These are the activations of a small neural network, seen along a few directions. Each row is one input.
Each table varies a few parts of the input and shows all the possible inputs, shuffled.
Descriptions start from the smaller parts, as in this example, which fits no table here: values(3) and (point or ring(9) or (line(4) and ring(5))).
Shared parts are said once, and a part with two or three values counts as separate values.
In the rows, 128 means zero.

Other details of the inputs vary at random and push rows far along two fixed directions, the same in every table; ignore that.

Table:
R1: [ 64 120  86 193 103 135 112  61  92  48 115 155  50 109 138]
R2: [102 116 104 159 101 142 116  81 122  76 113 147  77 114 125]
R3: [116 151 117 139 131  93 122 122  92  98 221 107 151 164 156]
R4: [150 126 147 114 135 145 139 151 117 149 131 123 131 108 123]
R5: [110 124 120 153  97 141 115  87 116  75 113 139  77 113 124]
R6: [156 122 140  94 151 127 144 177 159 188  83 133 159 121 114]
R7: [124 122 156 135 117 130 117 149 111 133 156 103 132 135 157]
R8: [ 90 146 128 166 114 133 138 112  93 136 188 108 161 117 166]
R9: [ 79 129 122 174 101 114 119 109 115 104 143 109 116 140 174]
R10: [133 154 116 127 147  94 131 131 109 123 185 119 157 161 134]
R11: [183 127 162  78 130 150 133 146 170 169  94 125 158 115  95]
R12: [140 110 142 116 135 135 124 159 136 152 123 122 135 129 134]
R13: [183 122 174  73 133 145 135 166 171 181 105 109 175 128 105]
R14: [120 111 107 133 110 144 110  86 157  81  67 158  68 115 103]
R15: [146 100 119 101 129 144 117 119 182 109  34 159  79 120  81]
R16: [156 164 123 100 160  96 144 157 132 162 165 123 185 156 116]
R17: [129 115 108 111 129 132 127 113 182 115  22 162  84 118  88]
R18: [ 94 132 124 170 100 136 127  90 100 113 174 114 138 129 162]
R19: [ 73 115  92 188 100 139 109  68  94  44 127 148  49 106 139]
R20: [175 117 160  83 151 140 139 178 141 181 101 131 142 110  99]
R21: [ 96 123 126 167 115 137 127 116  87 108 181 115 118 120 167]
R22: [128 120  94 117 151 142 137 129 150 123  32 181  74  95  82]
R23: [ 86 123 133 169  97 124 117  93 118 100 157 107 126 144 170]
R24: [126 128 132 125 141 126 142 156 128 165 118 133 147 116 129]
R25: [138 124 131 122 146 143 145 146 121 162 126 132 146 113 127]
R26: [149 131 150 113 126 141 137 129 150 172 137 112 180 128 133]
R27: [152 159 144 101 141  97 131 152 101 137 213  97 182 161 141]
R28: [ 93 145 135 162 100 127 128  98 120 129 178  99 162 134 175]
R29: [ 95 122 145 162  92 127 106 114 105  93 160  98 106 143 169]
R30: [136 103 107 115 151 136 128 136 149 128  35 177  73 105  81]
R31: [176 109 155  82 144 141 134 172 169 185  96 119 159 131 108]
R32: [144  98 112 107 148 141 124 142 151 124  45 172  70 103  81]
R33: [126 165 112 130 146  91 134 135 115 129 181 118 161 159 135]
R34: [120 146 142 136 117 136 146 125 121 170 176 103 191 125 153]
R35: [161 134 159 109 130 147 142 149 119 164 150 112 166 105 122]
R36: [ 86 109 107 166 107 122 108  94 128  76  86 142  63 135 138]
R37: [109 156 111 151 133  90 124 116  91 100 209 113 149 167 155]
R38: [138 102 111 112 146 133 122 140 158 126  30 168  77 117  91]
R39: [170 153 140  80 153 100 133 160 121 145 173 112 170 154 113]
R40: [167 146 130  86 159 102 136 158 128 151 177 118 177 155 115]
Description of these inputs: line(4) and (values(2) or ring(8)).
- The inputs of R10 and R33 match in every part but the line(4) part. If R26 is changed in the same way as R10 into R33, which row does it become? => R28
- The inputs of R36 and R31 match in every part but the line(4) part. If R18 is changed in the same way as R36 into R31, which row does it become? => R2
- Which other rows does R9 become when the ring(8) part takes its other values? List them by row number. => R6, R8, R17, R22, R24, R28, R34
- Start at R8 and move only the line(4) part, one step at a time. The first step leads to R1. Which rows follow, in order? => R19, R35
- Which other rows agree with R27 in the line(4) part? List them by row number. => R4, R5, R7, R11, R13, R20, R29, R35, R39

Table:
R41: [ 74 138  92 177 134 101 128 117  84  97 164 136 107 138 158]
R42: [180 104 195  88 125 162 142 176 162 222 138  87 210 122 139]
R43: [161 155 128  96 160 123 162 154 149 209 141 127 217 129 114]
R44: [134 169 145 135 128 119 147 131  83 157 250  87 212 139 161]
R45: [161 114 118  91 145 113 105 143 144  86  83 153  66 143  84]
R46: [ 82 137 113 167 102 100 110  94 127  82 150 111 117 164 167]
R47: [ 97 145 120 155  93 112 108  72 128  69 164 110 121 157 151]
R48: [136 116 108 107 141 109 115 134 161 103  61 151  83 148  98]
R49: [131 102 122 129 137 166 142 133 140 157  70 155 110  84 109]
R50: [126 119 130 128 129 158 141 139 135 147  51 154  94  75 105]
R51: [113 134 128 143 104 108 101 103  99  56 180 111  96 154 147]
R52: [136 133 111 110 126 117 119 105 177 111  69 145 115 147 100]
R53: [119 133  81 127 155 115 139 122 150 128  62 175 104 119  92]
R54: [103 146 104 159 128 112 124 106  69  74 184 132  99 130 140]
R55: [109 143 125 146  94 114 103  84 115  59 176 110 108 154 144]
R56: [108 140 111 155 142 107 124 134  65  94 194 129 107 136 146]
R57: [136  98 120 126 136 170 141 125 142 157  81 155 117  86 108]
R58: [174 113 199  89 121 158 141 179 161 217 125  87 200 119 140]
R59: [121 169 139 143 126 117 152 120  98 168 240  88 226 141 169]
R60: [ 68 120 126 190 100 149 130 105  88 113 144 124 103  97 173]
R61: [150  85 150 114 114 165 120 123 166 144  82 129 120 114 115]
R62: [139 109 160 113 103 153 118 136 160 131  53 128  95 105 114]
R63: [170 137 135  85 184 115 153 196 119 197 144 133 179 128 107]
R64: [145 113 111  99 146 109 107 141 149  92  66 155  66 145  90]
- What do these inputs look like to the network? => values(2) and (line(4) or ring(8))
- Which other rows does R45 become when the values(2) part takes its other values? List them by row number. => R56
- Which other rows agree with R42 in the values(2) part? List them by row number. => R45, R46, R47, R48, R51, R52, R55, R58, R61, R62, R64
- Which other rows does R53 become when the values(2) part takes its other values? List them by row number. => R46
